Each row below holds a small network's activations on one input, seen along a few directions.
Each table varies a few parts of the input and shows all the possible inputs, shuffled.
Descriptions start from the smaller parts, as in this example, which fits no table here: one of 4 places along a line, together with either a single point or one of 9 places around a ring or (one of 2 separate values, together with one of 5 places around a ring).
Shared parts are said once, and a part with two or three values counts as separate values.
In the rows, zero is written as 128.

Other details of the inputs vary at random and push rows far along three fixed directions, the same in every table; ignore that.

A family of inputs:
R1: [156 128 146 116 111 155 110 121 152 137 168  91 147]
R2: [137 129 133 120 109 143  96 100 123 149 158 104 169]
R3: [152 134 134 108 136 154 116  94 131 146 140  98 163]
R4: [ 92 143  93 152 135 132 128 150 118  95  99 174 131]
R5: [127 141 142 141 130 140 122 107 118 153 137 112 170]
R6: [142 131 151 142 105 141 101 121 125 145 149  95 155]
R7: [160 120 133 111 117 130 108 113 114 129 177 104 151]
R8: [ 95 157 132 138  90 121 116 153 126 107  97 148 102]
R9: [148 146 124 141 132 144 115 108 110 145 152 106 172]
R10: [158 141 147 126 120 149 120 106 156 136 155  87 137]
R11: [112 161 108 117 131 133 136 159 151 113 115 163 101]
R12: [101  98 192 180 138  52 161 151 140 179 113 161  96]
R13: [139 137 158 154 127 127 136 126 167 153 136 108 122]
R14: [132 121 168 156 101 102 121 128 141 147 147 111 120]
R15: [ 98 171 108 108 111 153 112 123 109 100 104 142 135]
R16: [125 103 122 176 132 102 115 115 135 141 151 134 152]
R17: [ 44 130  77 114 113 146 161 133 116 147 111 114  55]
R18: [122 106 133 180 139  96 120 112 124 132 151 135 141]
R19: [101 147  92 147 137 133 132 135 140  92 110 170 113]
R20: [140 112 131 168 156 110 142 104 158 129 158 132 128]
R21: [129 131 147 131 117 129 105  98 116 143 157 109 154]
R22: [122 115 119 185 147 105 129 108 131 142 133 131 157]
R23: [122 145 100  90 100 147 110 160 119  98 137 155 128]
R24: [115 161  97 104 101 140 106 139 106  93 127 147 129]
R25: [109 168 122 125 111 152 128 155 142 111  88 144 108]
R26: [127 119 150 136 122 108 135 114 164 157 151 127 131]
R27: [133 151 117 161 122 122 115 103 135 155 152 110 168]
R28: [107 122  91 122 128 125 125 150 153  87 125 174 109]
R29: [102 109 103 130 109 163 147 102 116 173 157  42  96]
R30: [132 166  93  83 123 159 118 136 136  88 130 143 114]
R31: [ 94 145 130 112 114 129 136 154 152 117 118 169 101]
R32: [128 138  79  99 136 178 116 139 142  78 137 157 130]
R33: [189  75 164  39 186 134 156 131  74 120  67 109 118]
R34: [115 152 109  99  86 153  93 148 120 100 103 127 129]
R35: [190  47 144  64 193 135 146 143  70  98 101 123 126]
R36: [145  90 116 142 126 123 106 113 137 127 176 124 159]
R37: [ 87 105  94 153 132 120 171 112 117 186 154  78  82]
R38: [157 122 142 113 108 145 111 115 154 138 157  90 141]
R39: [141 128 145 112 121 136 120 101 149 137 174 108 144]
R40: [136 127 176 166 146  95 153 124 136 153  97 111 109]
R41: [131 103 154 159 126  67 146 139 134 162 133 144 116]
R42: [108 152 131 115  99 129 126 154 153 100 112 142  90]
R43: [126  94 138 171 133  91 130 120 136 130 162 146 129]
R44: [134 122 147 150 137  98 145 136 155 153 157 132 127]
R45: [152 118 103 147 145 148 119  95 143 130 157 115 167]
R46: [101 140 127 120  81 122 118 166 144 113 102 153 100]
R47: [199  95 149  61 188 131 155 127  50 111  75 103 125]
R48: [104  88  64 137 133 165 146  89 111 152 181  66 115]
R49: [162  63 176 103 183  64 163 161  50 142  46 135 101]
R50: [139 120 138 139 131  98 137 127 157 150 155 127 128]
R51: [134 103 133 161 145 104 135 113 154 125 167 134 129]
R52: [128 132 156 143 142 122 144 116 161 159 143 128 129]
R53: [ 93 144 126 106  98 122 121 147 129 104 119 164 105]
R54: [115 120  88 110 113 153 106 155 124  81 141 167 134]
R55: [119 155  95  96 107 155  99 149 103  99 127 148 137]
R56: [ 73 156 155 180 121  74 158 168 127 124  44 169  74]
R57: [130 136  69  94 130 171 112 130 147  78 133 151 134]
R58: [168 137 119 100 117 153 108  96 137 121 197  95 158]
R59: [138 142 130 160 137 109 141 112 148 159 135 125 138]
R60: [188  63 139  82 203 139 156 135  58 105  75 121 137]
R61: [117 132 173 188 136  92 146 136 127 164  95 118 125]
R62: [106 144 129 111  87 139 110 170 135 106 112 147 107]
R63: [162 136 136 119 114 155 117 106 159 139 150  88 142]
R64: [112 167 106 114  96 158 106 137 121 104  91 124 137]
R65: [ 64 135 155 160 125  71 154 176 123 137  63 196  78]
R66: [112 123 134 207 149  88 138 105 132 142 137 138 143]
R67: [184  90 167  53 184 138 155 119  53 116  65 106 124]
R68: [186  84 170  46 184 136 157 124  70 114  80 109 113]
R69: [154 156 112 130 121 153 102  87 111 132 172  88 184]
R70: [ 93 162 122 123 128 138 137 148 140 122  91 165 109]
R71: [138 116 140 116 105 129 106 110 139 150 166 112 157]
R72: [128 160  87  88 122 153 121 143 147 101 123 145 121]
R73: [116 131 166 203 161  62 178 142 147 181 104 154 102]
R74: [136 140 149 162 121 122 134 115 156 158 118 107 131]
R75: [104 165  97  96 106 163 108 126 113 104 101 143 147]
R76: [110 131  84 119 118 158  98 146 111  82 132 160 145]
Description of these inputs: one of 4 places along a line, together with either a single point or (one of 3 separate values, together with one of 6 places around a ring).
The inputs of R20 and R10 match in every part but the place on the line of 4. If R60 is changed in the same way as R20 into R10, which row does it become?
Answer: R25
The inputs of R41 and R71 match in every part but the place on the line of 4. If R59 is changed in the same way as R41 into R71, which row does it become?
Answer: R3
Change only the place on the ring of 6 in R12. List by row number the other rows that result.
Answer: R5, R31, R52, R65, R70
Start at R1 and move only the place on the line of 4, one step at a time. The first step leads to R31. Which rows follow, in order?
Answer: R44, R35
Change only the choice among 3 separate values in R68. List by row number the other rows that result.
Answer: R33, R52

A family of inputs:
R77: [130 103 143 225 126 100 136  90 190 185 211  91 144]
R78: [ 58 151 103 176 132 104 158 138 156 126 109 168  90]
R79: [176 141 115  77 134 179  89  99  99 103 139 106 175]
R80: [ 99 183  73 164  76 188  89 100 170 132 199 108 167]
R81: [192  92 166  88 176 117 144 130  63 133  77 114 141]
R82: [140 108 135 202 143  99 139  88 175 186 213  79 141]
R83: [ 37 198  70 102  75 136 129 191 140  79  49 186  48]
R84: [108  76 185 144 160  67 184 170 110 159  65 145  58]
R85: [ 90 157 171 205 105  67 136 155 173 153 102 170  99]
R86: [ 66 112 138 193 149  47 190 145 166 154  93 184  46]
R87: [148 150 135 125 102 143 112 118 158 142 186 112 166]
R88: [172  54 215 152 172  72 177 120  83 190  91  68 111]
R89: [ 43 185 120 136  95  98 137 192 173  98  79 229  55]
R90: [204 101 170  66 153 139 128 132  64 115  99  78 152]
R91: [127 106  99  57 114 137  92 163  60  58  96 167 140]
R92: [ 86 180  64  91  95 191 107 130 119  91 119 136 124]
R93: [160 116 179 111 132 113 138 124 100 132  94 119 124]
R94: [ 86 175 128 203 101 100 105 132 198 149 136 169 140]
R95: [126 112 136 231 132 107 141  82 168 192 189  96 160]
R96: [133 177  79 130  99 173  94  97 158 106 184 127 192]
R97: [135 168  99  90  79 189  72 134 166  99 181 132 165]
R98: [171  98 127  58 167 124 141 157  86  82  74 162 101]
R99: [149  80 161  93 162 104 167 146  91 156  93 106  90]
R100: [ 47 172  91 126  86 132 141 157 169 115 115 180  67]
R101: [126 136  73   5 146 188 126 167  47  63  38 136  98]
R102: [144  87 199 166 150  86 161  95 117 194 129  65 120]
R103: [168 141  54  45 117 237  85  91  94  90 172  65 191]
R104: [198 105 166 155 171 136 110  67 118 159 198  71 203]
R105: [158  65 120  88 135 145 108 115  42 125 154  88 157]
R106: [116 137 123 165 116 118 115 124 189 121 163 154 146]
R107: [168  71 169 102 196  93 157 146  81 116  49 152 125]
R108: [135 161  87 124  97 167  90 102 176  93 199 132 162]
What do these inputs look like to the network?
Answer: one of 2 separate values, together with either a single point or (one of 3 separate values, together with one of 5 places around a ring)
The inputs of R84 and R97 match in every part but the choice among 2 separate values. If R83 is changed in the same way as R84 into R97, which row does it become?
Answer: R90
Change only the choice among 3 separate values in R86. List by row number the other rows that result.
Answer: R77, R82
Change only the choice among 2 separate values in R107. List by row number the other rows that result.
Answer: R95
Change only the place on the ring of 5 in R90. List by row number the other rows that result.
Answer: R81, R87, R96, R98
